A small network was shown many inputs. Here are its activations along a few directions, one row for each input.
In each table, some parts of the input vary, and every possible input appears once, in random order.
A made-up example of a description, with smaller parts first: line(4) and (point or ring(9) or (values(3) and ring(8))).
Shared parts are said once, and a part with two or three values counts as separate values.

Other details of the inputs vary at random and push rows far along two fixed directions, the same in every table; ignore that.

A family of inputs:
row 1: [-52  72  41  14 -10  32  38  22  18 -13 -10 -18   5  26]
row 2: [  3  10  15   6  22  -5  23  12 -21  14 102 -19  60  18]
row 3: [-47  77  37  17  -8  33  35  27  14 -11 -12 -19   4  34]
row 4: [-10   9   0 -37   4  -8  -1  12  47  -7 -71  30 -84 -38]
row 5: [  1 -51 -16 -47  -8 -41 -28 -10  -9 -15 -11  25 -34  -9]
row 6: [ 54 -67 -38 -21  -7 -20 -34  13  12   8 -33  12 -33 -55]
row 7: [ -7  -6  34  11 -11  -6  15  11 -66 -33  53  -9  72  20]
row 8: [  0 -40 -47 -15 -21  -1  16  32  43  17 -92  57 -77 -12]
row 9: [ 26 -69 -27  -7  14 -10 -25 -13 -16  15 -13   1 -58 -24]
row 10: [  7  24  48   9  44  -1  18  18 -53  20  53 -37  57   1]
row 11: [ 54 -52  33 -58  46 -54 -51 -14 -62 -14  47  -4 -16 -74]
row 12: [-35  71  24  30  10  39  45  40  17  25 -21 -21   5  43]
row 13: [-53  40  -6  31 -24  21  33  20  25  22 -10 -13  32  68]
row 14: [ -5  13  59  -1  27  10  22   5 -41  19  60 -46  56  -7]
row 15: [-40  66  29  24   2  42  49  34  20  27 -15 -26   7  36]
row 16: [  2  -4   9  11   4  -8  -7  -4 -23   8  57 -51  90  22]
row 17: [-41  69 -24  25 -35  31  27  -1  35  28  -4 -18  44  34]
row 18: [-48  72  -1  21 -14  15  43  26  41 -20  26   9  18  48]
row 19: [ 46 -41  -4 -39  38 -26 -30  15  -9  30 -19  11 -69 -50]
row 20: [ 52 -73  -9 -48   5 -59 -77 -29 -35 -23  49 -20  15 -42]
row 21: [ 33 -17 -14 -11  -1 -34 -45 -40  17  -8   1  28 -29 -42]
row 22: [ 19  -3 -68 -13 -40  14  -7  12  54  27 -77  41 -70 -52]
row 23: [-40  68 -12  40 -26  42  25 -15   7 -20  -8 -22  16  15]
row 24: [  0   3  23  33   9   7  -5 -19 -47 -39  50 -55  63  11]
row 25: [ 37 -90   6 -33  29 -39 -41 -36 -81 -30  46  -5 -14 -38]
row 26: [-26  -3 -37 -17 -34 -15 -18   7  51  -7 -59  30 -62  20]
row 27: [-29  73 -15  28 -49  36  25  13  18 -19 -15   2  34   7]
row 28: [ 18  13 -49 -12 -48 -11  -1   6  52 -14 -75  41 -67 -27]
row 29: [-44  43   5  -1 -25  28  35  12  30 -20 -19   7  23  84]
row 30: [-43  36  17  29   0  28  30   2  29 -22 -20  29  22  63]
row 31: [ -1  17  59   0  34   6  22   6 -42  18  56 -41  61  -8]
row 32: [ -2  37  55   3  33 -10   5  11 -58 -18  54 -30  53   1]
row 33: [ 67 -71  23 -57  58 -48 -43  -9 -56  24  44  -9 -19 -79]
row 34: [-34  77  -9  20 -43   3  26  -9  32 -11  -6 -14  36  51]
row 35: [ 61 -87   5 -33  -5 -49 -63  -7 -69 -22  54   7  -3 -50]
row 36: [ 10 -19 -32 -28 -32  12   9  24  52 -22 -82  60 -74  15]
row 37: [  3  -9  34   9  18  21  14 -19 -60 -36  57 -28  52  45]
row 38: [-42  81  32  23   0  29  30  33  10 -12 -18 -13   2  41]
row 39: [  45 -111    8  -30   48  -53  -49  -30  -54   16   44   26   -3  -53]
row 40: [ -9  -2 -30   8  -6  -6 -30  -8  73 -18 -67  36 -48 -16]
row 41: [ 15  -3 -62 -24 -30 -22  -6 -10  68  34 -66  26 -68 -11]
row 42: [ -8  21 -37   0 -20   6 -34 -25  64  -3 -49  46 -54 -38]
row 43: [-13  -2  27  32   6   6  -3 -17 -63 -29  59 -39  47  27]
row 44: [  5  15   5  32   5  26   9 -28 -54  14  64 -52  61  -9]
row 45: [-63  38  17  40  -1  12  30   4  14 -21 -19  26  27  46]
row 46: [  -1  -10  -11  -33    2    7    4   19   56   33  -70   18 -100  -35]
row 47: [  9 -10  16  38  21  15   9 -12 -44  -3  48 -62  68  11]
row 48: [  1 -32 -44 -44 -12   8   9  11  68  22 -76  43 -71  28]
row 49: [ 60 -53  30 -51  44 -51 -61  -6 -68 -12  49  -6 -26 -62]
row 50: [-34  67  -5  50 -11  43  17 -12  40  28  -1   3  43  14]
row 51: [-11 -22  22  26  27  13  28 -10 -69   2  51 -35  57  27]
row 52: [ 96 -79 -15 -38   1 -49 -45 -23 -55  17  49  -1   1 -77]
row 53: [  72 -110   -1  -43   44  -14  -31  -31  -63    5   47   -7  -16  -26]
row 54: [ -9  -9  34  40  23  -1  -6 -10 -36  16  64 -13  72  21]
row 55: [-21 -33 -47 -31 -13 -13   8  13  52  24 -77  42 -69   8]
row 56: [  6 -24 -41   8   7  -2 -22  -3  79  19 -74  35 -54 -25]
row 57: [-32  34  -4  46 -32  33  41  40  15  13 -24   2  23  46]
row 58: [  90 -117    2  -57   20  -28  -37   -5  -59    7   47   17   -3  -39]
row 59: [-22  63   0  53  -7  22  30 -12  41  24  -7   2  38  30]
row 60: [-53  70  41  11  -5  29  42  19  19 -14 -13 -16  11  20]
row 61: [-55  47  16  51 -10  17  11   3  22 -15  -7  13  27  48]
row 62: [  4 -40 -31 -14  14   8   3   1  66  21 -76  64 -71   7]
row 63: [ 22 -13 -57   1 -11   1   6 -18  45  23 -73  14 -89 -26]
row 64: [  7   9 -45   1 -23  -4  -1 -22  41 -15 -66  16 -82 -19]
row 65: [ 12   6  23  22 -15  -1  -7  10 -41 -38  49 -36  86   3]
row 66: [ -8  33   7  -1 -22  -5 -19 -28 -34 -13  73 -34  79   4]
Description of these inputs: values(2) and (point or ring(8) or (values(4) and line(6))).
- The inputs of row 64 and row 63 match in every part but the values(2) part. If row 3 is changed in the same way as row 64 into row 63, which row does it become? => row 15
- The inputs of row 26 and row 13 match in every part but the values(2) part. If row 65 is changed in the same way as row 26 into row 13, which row does it become? => row 6
- Which other rows does row 28 become when the values(4) part takes its other values? List them by row number. => row 21, row 34, row 64
- Which other rows does row 15 become when the ring(8) part takes its other values? List them by row number. => row 10, row 12, row 14, row 19, row 31, row 33, row 46

A family of inputs:
row 67: [ 31 -56 -45 -38 -10 -45 -69 -29  41  -3 -11  38 -51 -49]
row 68: [-42  67  90  29  40  18  32  15 -49   7  94 -51 107  53]
row 69: [ 14  -9 -55   8 -29   0 -14 -13  54  26 -35  31 -32 -22]
row 70: [ 15  -3 -11  -9  24  14  15  16  26  25 -58  -1 -68 -31]
row 71: [ 10   3 -48  -9 -47   0 -24 -11  33 -24 -49  18 -41 -21]
row 72: [ 44 -50  22 -24   9 -49 -66 -53 -71 -32 110 -11  73 -42]
row 73: [-30  58  68  45  23  38  51  16 -79  -4  74 -80  93  26]
row 74: [-24  60 -32  59 -40  37  28  -7  41   4 -35 -13  30  32]
row 75: [-43  63 -25  37 -38  17  27   1  62  15 -22   4  41  41]
row 76: [ -3 -83 -62  -8 -27   0   8  -8  25 -15 -48  52 -36  66]
row 77: [-65  86  43  18   9  31  51  26  31  -3 -31   7   0  45]
row 78: [ 47 -54 -13 -46  38 -17 -22  10   9  46 -20  25 -80 -67]
row 79: [  50  -43   68  -37   49  -45  -35   -8 -105  -22  100  -35   26  -47]
row 80: [-11 -86  -3 -19  22   7  27  42   6   1 -69  49 -57  52]
row 81: [ 43 -54 -62 -19 -30 -26 -54 -31   3  -5 -32  15 -61 -64]
row 82: [-45  77 -20  42 -46  17  21   5  36 -37 -27   4  25  40]
row 83: [-46  80  30  20  -8  48  59  40  18 -12 -40 -21  -9  33]
row 84: [ 54 -56  53 -47  62 -46 -35 -11 -81  33 101 -32  42 -48]
- The inputs of row 70 and row 74 match in every part but one. If row 83 is changed in the same way as row 70 into row 74, which row does it become? => row 71
- What is each input in this table made of? => values(2) and (point or ring(8))

A family of inputs:
row 85: [-55  62  32  36  18  36  52  19  12 -14 -21  -7   5  63]
row 86: [-22 -23  -1 -23  23   3  14  17  21   1 -67  15 -75  18]
row 87: [-24 -10 -33  20 -16   2 -11  -7  42 -19 -63  35 -43   2]
row 88: [ 47 -88  -5 -46  36 -12 -10   8 -32  33  -8   1 -55 -31]
row 89: [ -3  16 -55 -12 -31 -17 -25  -9  72  17 -49  28 -46 -19]
row 90: [ 11 -12  49 -12  41 -14   3   5 -42  12  73 -10  47  10]
row 91: [-10   3  42 -10  11  11  33  38 -48  -9  27 -29  37  34]
row 92: [ 18 -17  17  15 -14 -14 -17  -6 -56 -26  54 -12  74  -6]
row 93: [-57  32  -8  25 -26  26  46  20  41   8 -21   8  41  90]
row 94: [  3  27  -4 -21 -10   7   0  22  40  -9 -56  17 -59 -31]
row 95: [-49  76  29  42 -12  38  52  48  13 -12 -31  -4  28  34]
row 96: [  4  27 -52  -9 -50 -11 -18   0  49  -9 -53   8 -44 -26]
row 97: [ 40 -48 -23 -34   0 -37 -56 -33  11   3  17  27  -9 -41]
row 98: [ -2  51  21  22  10  16  22   2 -17  27  31 -53  34 -15]
row 99: [ 54 -46 -52 -20 -12 -30 -51 -36  -1  16   6  -9 -29 -68]
row 100: [-39  57  -7  38 -41  31  45  21  23 -27 -20   5  36  68]
row 101: [  6 -21 -59   9 -22  15   9  -2  49  10 -62  36 -55  13]
row 102: [-15  -8 -39   8 -22  -7 -11   4  64   8 -57  53 -28   3]
row 103: [ 21  -6  47 -12  21  -6   6  18 -65 -18  62 -22  40   1]
row 104: [ 13   9  52 -12  35 -12 -11  -7 -30  11  72 -19  55 -16]
row 105: [ 31 -69 -18 -21  10 -31 -41 -32 -17 -26  12  19 -33 -12]
row 106: [-53  81  34  36   9  40  37   7  24 -12 -22 -17  12  36]
row 107: [ 48 -38 -20 -31 -21 -29 -49 -23 -11 -24   9  10 -10 -49]
row 108: [ 20 -16  39  22  34   7   6   3 -62  18  53 -27  50 -22]
row 109: [ 29 -11   1  20  -1   4 -14 -35 -40  -2  64 -30  71 -12]
row 110: [-49  50 -10  37 -25  25  39  11  48   1 -14  20  37  77]
row 111: [ 12  24  41 -12  26 -23 -15  -5 -31  23  76 -38  50 -25]
row 112: [ 54 -68  -5 -34  37 -15 -16  -2 -24  24   1  13 -58 -44]
row 113: [-16 -23  -8 -37  15  -3  17  32  46  28 -60  33 -66  16]
row 114: [  2  38 -18 -23 -20  -6  -5  24  43   5 -55  -1 -69 -42]
row 115: [ 22 -30   3  35   0   1 -10 -20 -51   2  57 -18  74  -6]
row 116: [  2 -45 -58  -6 -22  14  12   7  42  19 -71  26 -56  22]
row 117: [ 33 -52 -19 -23   3 -28 -58 -43  -5 -24   7  11 -30 -42]
row 118: [-64  30   0  37 -17  32  45   8  18 -21 -26 -10  28  88]
row 119: [-58  84 -16  50 -34  27  21  -8  36 -12 -18 -27  27  40]
row 120: [ -6 -26 -36 -19 -36   0  10  20  29 -13 -61  26 -40  27]
row 121: [  2  34  30  21  20  27  24   0 -17  16  25 -32  36  -6]
row 122: [ 31 -57   9 -35  35 -38 -38   4  -3  20   3  31 -35 -55]
row 123: [  9   1   7  -3 -18  -7  -8 -38 -55 -21  83  -6  53  -1]
row 124: [-17  46  35  -2   2  18  29  -4 -37  -4  48  -8  22   6]
row 125: [  3  21  43   2  27 -13 -19 -17 -53   2  64 -55  33 -25]
row 126: [ 23 -56  15 -21  39 -28 -40 -10 -26  -7  -8  15 -49 -53]
- What is each input in this table made of? => values(2) and (point or (values(4) and line(5)))
- The inputs of row 90 and row 110 match in every part but the values(2) part. If row 104 is changed in the same way as row 90 into row 110, which row does it become? => row 97
- The inputs of row 98 and row 99 match in every part but the values(2) part. If row 94 is changed in the same way as row 98 into row 99, which row does it become? => row 107
- Which other rows does row 123 become when the values(2) part takes its other values? List them by row number. => row 124
- Which other rows does row 86 become when the values(2) part takes its other values? List them by row number. => row 118
- Start at row 116 and move only the line(5) part, one step at a time. The first step leads to row 101. Which rows follow, in order? => row 115, row 109, row 99
